Each row below holds a small network's activations on one input, seen along a few directions.
In each table, some parts of the input vary, and every possible input appears once, in random order.
Descriptions start from the smaller parts, as in this example, which fits no table here: one of 6 places along a line, together with either a single point or one of 9 places around a ring or (one of 2 separate values, together with one of 5 places around a ring).
Shared parts are said once, and a part with two or three values counts as separate values.
In the rows, zero is written as 100.

Other details of the inputs vary at random and push rows far along two fixed directions, the same in every table; ignore that.

A family of inputs:
x1: 108 92 84 104 105 110 92 79 99 96 92 103 100 66 113
x2: 114 105 87 80 104 110 97 91 100 81 94 93 91 78 109
x3: 143 136 170 76 145 98 132 142 121 139 97 70 23 125 87
x4: 77 87 100 118 108 78 83 102 82 102 106 99 120 144 64
x5: 119 104 82 106 89 112 109 81 107 91 101 101 113 79 119
x6: 115 99 74 98 90 119 97 80 106 94 103 101 104 81 116
x7: 120 105 82 107 87 113 110 82 107 90 94 101 117 79 115
x8: 109 99 93 113 104 105 108 84 103 94 86 101 110 65 109
x9: 59 90 118 128 105 89 85 107 79 109 106 112 118 128 83
x10: 115 98 83 82 90 98 104 97 116 96 98 101 97 71 110
x11: 117 101 73 101 87 116 104 82 103 92 105 105 103 81 117
x12: 61 101 115 105 99 86 87 111 77 89 104 105 116 140 82
x13: 62 92 111 107 90 78 86 120 94 104 105 115 122 135 82
x14: 109 95 88 108 102 107 108 83 101 97 93 98 101 68 116
x15: 117 100 76 103 85 116 110 82 106 92 102 98 109 82 121
x16: 60 84 113 122 100 94 79 104 75 110 110 113 108 129 82
x17: 64 93 113 108 88 80 88 122 95 103 99 114 123 135 77
x18: 116 108 90 84 100 106 112 93 102 81 93 88 93 80 114
x19: 114 106 88 82 99 107 103 90 100 80 97 91 90 77 110
x20: 61 88 105 102 86 82 87 122 91 106 107 112 118 138 83
x21: 140 119 157 66 138 97 118 146 135 157 108 80 22 119 89
Each input here is: either a single point or (one of 4 separate values, together with one of 5 places along a line).
Question: Change only the place on the line of 5 in x12. List by row number the other rows that result.
Answer: x2, x3, x18, x19
Question: Change only the choice among 4 separate values in x15. List by row number the other rows that result.
Answer: x14, x18, x20

A family of inputs:
x22: 120 105 80 92 95 93 110 89 127 84 81 103 123 50 116
x23: 116 100 78 99 109 111 113 70 89 70 87 89 98 53 118
x24: 132 98 68 111 97 119 105 68 110 96 100 105 108 59 115
x25: 98 81 72 80 86 120 91 87 110 101 99 117 85 37 139
x26: 120 106 80 101 112 117 103 70 93 71 83 93 103 51 111
x27: 72 100 103 94 74 101 85 118 93 97 103 111 123 151 82
x28: 69 89 105 132 87 97 95 106 86 116 122 115 122 142 97
x29: 115 101 82 91 92 83 112 87 114 76 88 97 109 44 117
x30: 54 98 125 120 104 90 88 101 63 88 105 103 107 133 86
x31: 77 82 100 125 103 102 75 95 86 122 117 109 115 141 77
x32: 127 94 65 109 93 114 114 69 105 95 105 100 103 59 121
x33: 67 91 110 130 88 93 90 100 79 111 124 114 114 137 91
x34: 72 101 100 91 93 96 79 113 85 92 111 111 108 145 75
x35: 121 111 71 75 79 105 110 85 108 65 102 94 101 66 125
x36: 129 95 68 115 76 117 121 79 115 101 97 99 112 65 130
x37: 55 77 99 96 89 112 62 106 92 115 106 132 102 97 103
x38: 118 92 73 97 112 111 105 67 91 74 86 81 98 56 118
x39: 74 88 103 136 80 105 87 106 92 120 108 119 128 144 87
x40: 66 99 103 92 80 92 92 121 88 92 117 108 117 150 92
x41: 56 86 109 111 83 74 96 125 94 106 95 109 129 131 78
x42: 117 105 80 102 93 115 120 78 96 80 76 88 108 58 127
x43: 128 86 61 106 97 113 107 65 108 100 105 92 104 63 121
x44: 154 137 177 89 151 115 134 139 122 156 88 67 18 118 94
x45: 152 127 171 78 139 91 136 152 149 161 88 75 30 111 85
x46: 158 117 164 72 159 84 120 142 138 159 95 69 17 109 79
x47: 120 114 85 103 105 117 108 74 101 76 81 95 113 56 124
x48: 123 105 60 73 86 108 110 85 106 69 100 94 97 68 118
x49: 151 132 177 77 149 84 127 144 140 150 98 77 21 103 85
x50: 54 98 119 120 104 94 93 107 67 95 103 105 117 139 92
x51: 65 89 113 117 118 99 72 99 68 98 99 98 110 135 72
x52: 59 84 108 107 101 68 88 119 83 100 102 110 115 126 72
x53: 70 90 92 87 93 90 81 111 84 95 114 98 100 149 82
x54: 130 105 77 114 90 115 105 68 112 92 102 106 110 58 123
x55: 70 105 106 93 83 97 83 117 92 94 112 113 123 150 86
x56: 63 89 111 108 103 74 79 116 87 101 97 116 121 127 66
x57: 69 107 110 93 84 93 78 113 85 88 114 112 113 144 81
x58: 161 129 150 57 146 106 118 137 134 147 108 67 9 131 88
x59: 69 95 100 92 71 96 95 123 89 96 108 106 117 150 88
x60: 118 113 90 104 105 114 103 69 96 68 84 94 104 50 119
x61: 115 100 77 91 92 88 119 92 122 82 87 98 118 49 122
x62: 62 77 104 105 105 67 81 115 85 105 101 102 114 130 73
x63: 132 103 73 116 90 119 110 74 119 97 100 107 117 64 128
Question: What do these inputs look like to the network?
Answer: one of 2 separate values, together with either a single point or (one of 4 separate values, together with one of 5 places along a line)
Question: Changing only the choice among 2 separate values turns x30 into x60. The same change can be made to x43. Which row results?
Answer: x31
Question: Changing only the choice among 2 separate values turns x54 into x33. The same change can be made to x47. Which row results?
Answer: x50
Question: Change only the choice among 4 separate values in x62. List by row number the other rows that result.
Answer: x38, x43, x53
Question: Change only the choice among 2 separate values in x36. List by row number the other rows that result.
Answer: x39

A family of inputs:
x64: 123 105 96 110 107 114 110 86 103 102 95 92 96 88 107
x65: 117 103 77 79 73 100 108 105 126 96 102 105 107 87 113
x66: 59 82 108 129 98 90 86 103 78 110 105 112 121 126 85
x67: 55 85 107 102 99 79 75 113 85 98 99 115 119 122 75
x68: 126 101 87 97 83 114 111 100 125 118 111 105 95 93 118
x69: 112 93 97 105 111 105 97 89 108 111 96 102 91 71 108
x70: 127 122 170 87 144 114 115 140 107 157 118 79 14 147 89
x71: 118 107 105 115 107 107 112 89 105 105 96 97 98 80 111
x72: 110 108 95 97 99 93 109 94 107 82 87 97 111 75 107
x73: 104 105 82 76 93 108 99 91 98 73 94 95 98 80 112
x74: 112 105 81 84 97 100 103 88 100 75 97 92 102 83 106
x75: 67 91 100 121 96 101 81 96 72 99 116 108 115 141 85
x76: 115 107 87 91 98 100 107 92 104 79 86 91 109 82 104
x77: 56 87 108 108 96 76 86 114 83 96 97 109 122 126 79
Question: Changing only one part turns x73 into x70. The same change can be made to x77. Which row results?
Answer: x66
Question: What do these inputs look like to the network?
Answer: one of 2 separate values, together with either a single point or one of 6 places along a line

A family of inputs:
x78: 78 116 130 92 110 91 90 121 81 89 100 92 98 152 72
x79: 63 87 118 88 107 88 79 122 80 107 113 100 83 141 79
x80: 72 58 23 166 81 120 66 14 64 66 92 129 184 43 117
x81: 141 104 102 71 112 100 117 103 135 110 80 93 68 39 117
x82: 65 100 119 84 105 98 74 116 78 102 108 107 84 138 80
x83: 159 113 94 85 98 112 131 104 145 120 106 89 71 66 128
x84: 75 105 123 95 109 80 97 122 80 93 102 89 100 152 71
x85: 79 86 12 108 36 125 75 50 83 39 102 128 178 73 127
x86: 160 113 99 88 99 112 130 105 147 128 97 94 80 61 126
x87: 81 93 112 105 88 101 93 123 93 122 127 104 97 165 86
x88: 154 123 112 78 117 91 134 106 137 98 71 79 77 53 109
x89: 56 86 119 95 105 77 82 125 89 111 108 113 99 129 81
x90: 72 105 127 101 106 68 100 126 91 99 98 98 108 140 72
x91: 145 110 109 142 127 136 131 63 97 117 95 84 73 48 136
Question: What do these inputs look like to the network?
Answer: either one of 2 separate values or (one of 3 separate values, together with one of 4 places along a line)
Question: List by row number the other inputs of the same sort as x91.
Answer: x80
